A small network was shown many inputs. Here are its activations along a few directions, one row for each input.
In each table, some parts of the input vary, and every possible input appears once, in random order.
Descriptions start from the smaller parts, as in this example, which fits no table here: values(3) and (point or line(9) or (line(6) and ring(8))).
Shared parts are said once, and a part with two or three values counts as separate values.
In the rows, zero is written as 128.

Other details of the inputs shift rows strongly along two fixed directions, in all tables alike. That doesn't count.
These rows show it; all are for the same input, with only those details redrawn:
[126 127 141 111 196  90 124  96  62 168 121 122]
[126  91 125  80 143 180  88  98 127 174 161 156]
[105 126 140 126 103 143 126 154 150  90 144 134]
[105 125 140 126 102 144 125 153 150  90 144 134]
[126 127 141 111 195  92 123  96  63 168 122 122]
[104 163 157 157 156  53 162 150  85  82 105  98]

Rows:
row 1: [129 145 114 151 190 108 144  70  82 188 118 126]
row 2: [141 144 122 153  80 143 137 136 167 106 136 126]
row 3: [137 134 135 139  72 150 143 147 142 100 133 134]
row 4: [130 105  97 106 146 198 109  97 152 202 125 149]
row 5: [130 126 130 130  75 152 137 160 147 105 110 124]
row 6: [133 115 120 122 115 130 110 158 179  93 132 122]
row 7: [150 137 130 135 168 112 149  85  56 190 100 131]
row 8: [120 124 122 133 108 139 122 154 179 103 126 117]
row 9: [125 128 125 123 190 119 147 106  66 191  86 122]
row 10: [119 135 123 148  98 130 127 136 169  95 159 128]
row 11: [127 141 112 153  84 158 142 146 171 123 104 126]
row 12: [121 128 123 129 118 127 108 147 173  85 152 131]
row 13: [165 135 127 130 176  77 124  81  81 184 121 114]
row 14: [126  91 125  80 143 180  88  98 127 174 161 156]
row 15: [135 137 117 143  83 146 131 149 171 112 114 115]
row 16: [115 125 135 133  90 136 133 147 144  89 156 137]
row 17: [140 126 139 131  72 134 134 152 145  95 140 135]
row 18: [106 135 126 154  91 165 152 139 142 102 137 145]
row 19: [150 157 151 147 132  32 160 152  82  80 107 109]
row 20: [150  92 103  91 145 155  78  88 145 170 181 156]
row 21: [144 148 147 138 136  36 153 160  87  84  83  98]
row 22: [153 128 122 133  88 116 116 145 168  93 149 131]
row 23: [132 155 151 151 130  45 165 157  85  94  77  90]
row 24: [137 141 119 141 191  95 133  73  80 180 130 116]
row 25: [110 171 144 170 162  50 155 139 111  88 108  90]
row 26: [154 114 103 118 124 191 110  77 142 202 141 158]
row 27: [107 179 139 179 161  64 165 136 108  93 102  89]
row 28: [116 119 136 113 109 133 115 156 151  81 149 141]
row 29: [127 107 131 107 107 133 118 167 156  87 128 132]
row 30: [169  85 103  79 132 157  71 100 150 180 142 144]
row 31: [136  80 120  73 140 180  93 110 132 181 139 148]
row 32: [133 133 131 128 184  99 138  86  53 174 126 124]
row 33: [103 133 135 133 101 160 135 150 148  95 138 134]
row 34: [112 122 130 126  98 159 139 164 153 104 118 125]
row 35: [123 129 126 142  77 164 147 157 146 115 100 133]
row 36: [100 182 133 187 159  81 174 132 112 105  92 102]
row 37: [117 133 117 140 106 153 133 153 177 108 120 118]
row 38: [158 129 123 119 179  79 118  91  86 187  98 104]
row 39: [125 119 130 120  97 124 122 152 144  82 162 144]
row 40: [117 103 116 102 143 207 109  94 124 188 143 163]
Question: Changing only one part turns row 34 into row 37. The same change can be made to row 40. Which row results?
Answer: row 36
Question: What do these inputs look like to the network?
Answer: values(2) and line(4) and ring(5)

Rows:
row 41: [138 122 126 122 124 145 122 107 121 159 131 131]
row 42: [138 111 123 109 143 121 115 127 125 139 128 129]
row 43: [135 131 134 129 106 121 124 140 140 100 139 132]
row 44: [123 121 130 115 148 125 120 122 114 131 139 140]
row 45: [119 128 127 127 146 141 134 117 109 146 124 140]
row 46: [115 132 139 126 117 131 124 141 140  96 143 135]
row 47: [132 145 114 158 109 128 137 129 158 115 133 125]
row 48: [114 123 127 126 142 144 130 115 115 150 130 126]
row 49: [130 174 157 162 180   7 163 139  65  98  81  76]
row 50: [121 114 127 113 148 127 120 123 117 135 142 135]
row 51: [127 123 130 125 112 120 122 149 148 102 130 117]
row 52: [109 124 134 128 117 129 126 144 141  99 145 125]
row 53: [138 115 125 116 134 117 117 118 119 139 140 124]
row 54: [121 134 128 140 107 131 140 147 144 113 112 113]
row 55: [142 123 131 109 141 122 109 121 124 136 129 132]
row 56: [127 133 126 135 107 140 137 148 145 113 111 132]
row 57: [139 130 128 119 137 139 122 115 120 153 114 132]
row 58: [134 119 119 120 141 136 129 122 120 155 112 128]
row 59: [141 112 122 116 135 118 121 123 119 138 137 132]
row 60: [142 130 127 125 130 136 128 109 113 153 124 135]
row 61: [121 134 116 139 155 140 125 100 133 152 138 133]
row 62: [132 128 135 129 104 119 124 139 142 103 141 124]
row 63: [134 127 129 131 107 117 130 146 138  98 135 134]
row 64: [106 137 137 140 109 147 137 138 140 111 131 127]
row 65: [107 130 127 139 115 148 144 145 139 111 128 132]
row 66: [121 122 136 114 145 126 114 116 117 135 144 130]
row 67: [125 129 125 142  97 138 140 140 143 116 127 120]
row 68: [141 118 126 110 143 119 114 126 122 136 125 135]
row 69: [138 118 118 125 131 138 133 116 116 155 124 133]
row 70: [131 134 125 142 100 137 143 142 137 112 121 135]
row 71: [140 132 110 132 147 135 117 105 142 160 125 128]
row 72: [111 143 137 141 114 145 140 139 135 107 127 133]
row 73: [134 127 129 120 134 137 122 114 122 156 115 123]
Question: Changing only one part turns row 53 into row 52. The same change can be made to row 60. Which row results?
Answer: row 72
Question: What do these inputs look like to the network?
Answer: values(3) and (point or (values(2) and ring(5)))
Question: Which other rows does row 67 become when the values(2) part takes its other values? List them by row number.
Answer: row 53
Question: Which other rows does row 55 become when the values(2) part takes its other values? List them by row number.
Answer: row 57
Question: Which other rows does row 58 become when the values(3) part takes its other values? List them by row number.
Answer: row 65, row 69
